Each row has a name. Each question is about the rows just above it. Places in a row count from 0.

tar: [135 109 160  80 122 150  99 223  75 115]
Didi: [122 144 123 143 106 114 124  47 180  84]
Zuf: [130 100 131 117 137 133 124 162 165 145]
bafez: [136 104 162 134 139 148 135  67  71 188]
pid: [115 131 139 131 163 136 126 177  93 138]
mave: [125 126 100 138  79 141 115  81 108 100]
Sosi: [130 138  96 138 145 132 119 132 114 145]
zodus: [125 127 143 125  96 126 132 115 149 112]
sipu: [113 132 129 123  76 112 132 183 155  65]
tez: [105 141 157 132 176 115 121  57  68 100]
larit: [141 131 139 100 163 136 126 177 131 138]
gito: [124 124 101 144 144 124 143 144  80 160]
Whose row is [141 131 139 100 163 136 126 177 131 138]?
larit
Shared by sipu and Sosi:
[132]
At which places does sipu hold [132]?
1 6
Places of [124] in row gito:
0 1 5

tosos: [128 129  93 113]
rez: [110 130 126 180]
fav: [126 128 110 137]
Papo: [127 128 129 127]
zibul: [125 129 125 129]
Places of [129] in row zibul:
1 3
Which row holds [127 128 129 127]?
Papo
Which value is in both tosos and zibul?
[129]
Which value is in both zibul and Papo?
[129]
Shared by fav and tosos:
[128]
Places of [125] in row zibul:
0 2
Places of [128] in row tosos:
0

Rofig: [ 76 132  96  95  84]
Zusep: [ 85 115 112  75  42]
Ruta: [ 72 115  93  84 147]
dugig: [ 72 115  93 124 147]
tekor: [145 180 181 130 119]
vul: [100  74  62 128 120]
Rege: [110  95  42 148 121]
Topeg: [106 144 124  96 114]
sose: [158  61 183 110  79]
ladaz: [ 67  67 197  43  43]
The one value in dugig and Zusep:
[115]
At which places does ladaz hold [43]?
3 4

Bul: [121 131 149 130 141 128 128 130 131 109 126 123 101 117 122 131 130 129
 119 125 129 124 112 132 105 125 108 121]
nuto: [140 127 141 139 132 136 119 132 118 113 158 136 130 115 150 125 119 131
 111 127 136 130 136 131 139 123 138 136]
zuzot: [124 125 132 135 128 131 125 136 126 131 131 132 124 120 133 131 122 130
 129 131 127 136 124 131 115 122 127 127]
zom: [120 129 117 142 130 124 162 114 150 100 142 113 124 122 163 143 110 138
 140 132 131 115 140 135 133 138 141 151]
fif: [123 126 135 129 131 124 127 130 130 133 125 125 127 125 126 129 133 128
 131 134 131 128 126 128 131 129 131 128]
baluv: [121 112 145 131 141 130 125 132 131 111 126 123 101 117 119 130 132 128
 119 126 130 127 115 133 105 124 108 122]
pinur: [119 136 136 133 102 134 137 139 134 134 110 106 163 153 127 105 120 113
 116 141 102 101 147 117 131 126 124 128]
piga: [118 136 136 138  97 140 138 139 135 136 105 101 170 183 128 101 121 109
 114 148  96  96 148 114 130 138 125 129]
Bule: [146 129 153 116 131 130 137 159 118 125 129  97 113 144 156 114 138 122
 113 134 157 141 150  97 128 134 135 147]
kab: [182 130 152 168 134 188  99 168  93  76 215 121 132  96 191 111  96 136
  73 179  75 138 155 140 161 114 164 159]
tulen: [152 127 129 129 119 133 132 129 133 124 119 126 133 122 124 132 127 122
 132 133 139 135 130 128 132 115 133 122]
fiz: [182 132 132 132 106 139 143 132 157 120 104 132 143 116 113 151 135 106
 139 137 153 147 148 122 114 104 156 122]
Places of [182] in row kab:
0
Whose row is [152 127 129 129 119 133 132 129 133 124 119 126 133 122 124 132 127 122
 132 133 139 135 130 128 132 115 133 122]?
tulen
Whose row is [120 129 117 142 130 124 162 114 150 100 142 113 124 122 163 143 110 138
 140 132 131 115 140 135 133 138 141 151]?
zom
Every place of [136] in nuto:
5 11 20 22 27
Where do [140 127 141 139 132 136 119 132 118 113 158 136 130 115 150 125 119 131
 111 127 136 130 136 131 139 123 138 136] appear?
nuto

gur: [107 140 211 148 193 122 140 122 100 131 184  58 140 196 190 192 225 187
 116 138  88 152 143 129  99 122 157 158 116 125  49 155  55 146 205 118
 192 115 122 130 140 118 136 130  60 166  80]
safid: [118 100 197 134 177 116 145 175 100 133 179  56 218 198 183 190 218 178
 120 141  92 142 127 123  92 193 155 155 120 114  57 141  52 151 191 117
 186 136 106 122 146 111 130 125  61 149  73]
datov: [141 175  71 144  89 148 122  90 176 139  95 225  46  59  89  78  37  95
 145 123 177 125 151 139 183  80 113 110 154 164 216 117 226 111  66 148
  83 142 160 141 117 158 146 141 218 127 205]
nas: [118  93 205 140 190 126 142 180  99 130 177  55 229 201 183 189 190 180
 122 142  93 152 134 134  97 200 156 157 114 118  54 145  55 151 207 123
 188 144 117 135 145 119 131 133  59 158  78]
ganes: [145 101 181 116 170 131 148 172  98 129 158  56 204 206 164 177 222 158
 135 151 106 145 110 141  92 169 153 154 116 101  74 162  58 162 198  92
 172 117 120 138 156 118 118 134  65 130  74]
Kun: [137 165  78 141  95 146 120  94 167 134  97 210  57  66  92  82 171  98
 141 122 169 125 148 138 175  85 113 110 147 158 202 117 212 111  76 145
  87 139 157 141 116 154 142 139 203 127 194]
Zuri: [146 173  73 137  88 145 126  94 170 139  98 213  51  70  92  84  48  96
 146 127 174 122 142 137 174  79 115 114 154 156 210 122 213 117  70 146
  87 134 114 138 123 152 142 139 208 121 193]
Roke: [140 167  76 140  93 148 121  93 156 135  95 213  54 156  90  80  48  96
 143 123 172 126 147 140 177  82 113 110 149 158 206 119 215 177  75 156
  85 138 159 142 117 156 142 141 207 126 196]
gikis: [153 154 164 112 150 124 155 163 109 138 158  73 180 197 161 175 200 153
 139 153 116 134 105 131  96 154 153 157 130 103  93 160  71 164 171 129
 166 110 113 126 161 114 122 129  83 119  80]
sado: [114  89 210 141 194 125 141 182  96 129 179  50 235 203 186 185 232 183
 119 140  89 153 136 134  95 205 156 157 112 118  47 144  50 150 211 121
 191 146 116 134 143 118 131 132  54 160  75]
zisa: [116  97 123 137 177 117 136 168 103 127 164  68 208 183 169 173 206 168
 120 136  97 146 133 132 102 185 148 148 114 120  66 139  69 143 191 122
 174 141 119 133 138 120 128 131  71 151  88]
sibo: [121  93 187 120 169 113 141 170 186 126 167  45 210 198 173 182 217 166
 118 139  88 136 113 122  83 180 149 152 112 101  52 143  43 150 189 114
 177 122 102 119 145 105 119 121  52 135  63]
Places of [122] in row gur:
5 7 25 38
At which places does Zuri hold [114]?
27 38
Places of [156] in row Roke:
8 13 35 41
The row with [146 173  73 137  88 145 126  94 170 139  98 213  51  70  92  84  48  96
 146 127 174 122 142 137 174  79 115 114 154 156 210 122 213 117  70 146
  87 134 114 138 123 152 142 139 208 121 193] is
Zuri
Whose row is [116  97 123 137 177 117 136 168 103 127 164  68 208 183 169 173 206 168
 120 136  97 146 133 132 102 185 148 148 114 120  66 139  69 143 191 122
 174 141 119 133 138 120 128 131  71 151  88]?
zisa
At which places does nas hold [118]?
0 29
At which places does ganes hold [170]?
4

mizis: [211  78 113  78  61]
feg: [171 203 129  35  76]
fifan: [127  82 120 143 120]
Selus: [178 142 142 142 142]
Kinu: [196  80 180  55  37]
dalud: [121 121 172  91  91]
gebuf: [203  44 143  99  60]
ludo: [161  74 148  36  82]
At which places does fifan hold [120]?
2 4
Places of [78] in row mizis:
1 3
Shared by gebuf and feg:
[203]
Shared by gebuf and fifan:
[143]
At which places does dalud hold [121]?
0 1
At which places does Selus hold [142]?
1 2 3 4

raban: [ 77 106 217 153 114  72  81  38 231 172  58 185 213 116 231 100 100 171
  32  55  32 181 133  33 102]
lolom: [ 77 106 217 153 102  72  81 121 231 172  58 185  24 116  34 100 100 171
  32 101 131 181 133  33 102]
zore: [ 94  71 131 219 141 116  43  71 109 158  66 176  62 177  88 133 118 177
 107  28  37 160 197 128  23]
kib: [ 42  52 150 183 162  91  77 224 174 110 197  73 102  69  69 117  70 227
 222 225  33 205 108 206  88]
befe: [ 71  50  47 146 118  90  95 151 210 132 194  50 152 132  25 179 154  37
  69 233 218 105  84  91 231]
The row with [ 71  50  47 146 118  90  95 151 210 132 194  50 152 132  25 179 154  37
  69 233 218 105  84  91 231] is
befe
Whose row is [ 77 106 217 153 102  72  81 121 231 172  58 185  24 116  34 100 100 171
  32 101 131 181 133  33 102]?
lolom
Places of [81] in row raban:
6
Whose row is [ 42  52 150 183 162  91  77 224 174 110 197  73 102  69  69 117  70 227
 222 225  33 205 108 206  88]?
kib
Places of [131] in row lolom:
20
Shared by raban and befe:
[231]
Every place of [152] in befe:
12

foni: [154 150 143 128 113 123 164 129 135 142 137  90 138 143 141  98 116  89
 150 119 134 119 132 139 135 130 123 124 175 158 131 130 116  96 108 122
 133 135 115 134 154 150 139 120 116 116 128 153 130 115 144 150]
Beden: [119 114 123 147 167 134 162 134 142 145 162 107 124 112 160 105 105 134
 151 175 143 153 118 121 163 157 133 168 158 160 139 126 159 100  97 101
 121 120 106 155 134 109 148 143 148 151 157 114 164 144 166 119]
Puf: [126  88 125 118 115 137 102 108 113  67 147 169 123 136 118 147 140 163
  86  75 101 108 104 110 141  70 138 182 106 105 128 107  82 143 128 119
 113 108 132 164 151 129 128 102 124  69  64 109 142 151  64 107]
loni: [160  69 119  77 119  91 120 105 182  48 118 145  60 144 104 124 163 159
 108 119 120 150  72 132 154  98 132 156  83  87 132 123 135 156 150 110
 122 159 135 173 116 142 109 138 148  61  99 137 174 184  75  74]
Davab: [153  37  66  88  95  69 131 110 151  39 177 153 160 118 116 158 154 150
 135 161 121 123 108 120 129  74 160 204  96  68 138  92 129 109 136 140
 120 142 117 138 106 107 158 110 135  80 135 116 181 182 106  85]
zut: [120  57 103 104 104 130 145  88 166  70 142 183 116 111 102 141 135 167
 122 168 136 130  98  96 137  99 161 191  87  81 133 118 130 198  96 134
  81 148 123 128 117 131 154 121 115  89  83 124 174 180 107  95]
Whose row is [120  57 103 104 104 130 145  88 166  70 142 183 116 111 102 141 135 167
 122 168 136 130  98  96 137  99 161 191  87  81 133 118 130 198  96 134
  81 148 123 128 117 131 154 121 115  89  83 124 174 180 107  95]?
zut
Places of [134] in row Beden:
5 7 17 40
Places of [116] in row foni:
16 32 44 45
Where do [153  37  66  88  95  69 131 110 151  39 177 153 160 118 116 158 154 150
 135 161 121 123 108 120 129  74 160 204  96  68 138  92 129 109 136 140
 120 142 117 138 106 107 158 110 135  80 135 116 181 182 106  85] appear?
Davab
Whose row is [126  88 125 118 115 137 102 108 113  67 147 169 123 136 118 147 140 163
  86  75 101 108 104 110 141  70 138 182 106 105 128 107  82 143 128 119
 113 108 132 164 151 129 128 102 124  69  64 109 142 151  64 107]?
Puf

vamo: [ 54 109 144 161 148 156 127 105 194 147 141 141 117]
dit: [154 143 152 171 177 110 136  80 175  74  59 147 160]
pibu: [153 170 170 127 138 170 170 143 160  94 170 145 183]
Lebi: [149 117 120 149 181 149  86  95 149 125  71 140 120]
tid: [101 149 147 111 147 207 114 104 148 142  95 189 120]
nokik: [145 106 138 105 164 144 146 177 152 156 131 176 177]
At which places does pibu hold [170]?
1 2 5 6 10
Places of [149] in row Lebi:
0 3 5 8

vig: [101 195 208 176 180 201 176  44  64 140 100 206 194 133 111 164  49 161
 201  41 154 190 191  92  93 155 166 134]
Kogo: [203 193 110  86 188 120 118  48 132 127 145  88 208 145 119 148 103 151
  77 128 202  64 199 167 129  61  50 158]
Rep: [202 117  88 183  41 163 174 174 124 166  61 148  81 209 127  82 110 153
 108 193  97 174  77  92 127 132 179 160]
Teb: [ 67 132 100  48 190  64 147  42  69  45 195 163 202 107  90  51 190 190
  70 105  43  64 148 137 168 100 131  78]
vofe: [ 67  69 100  48 190  64 147  42  69  45 195 163 202 194  90  51 190 190
  70 105  43  64 148 137 168 100 131  78]
[ 67 132 100  48 190  64 147  42  69  45 195 163 202 107  90  51 190 190
  70 105  43  64 148 137 168 100 131  78] is in which row?
Teb

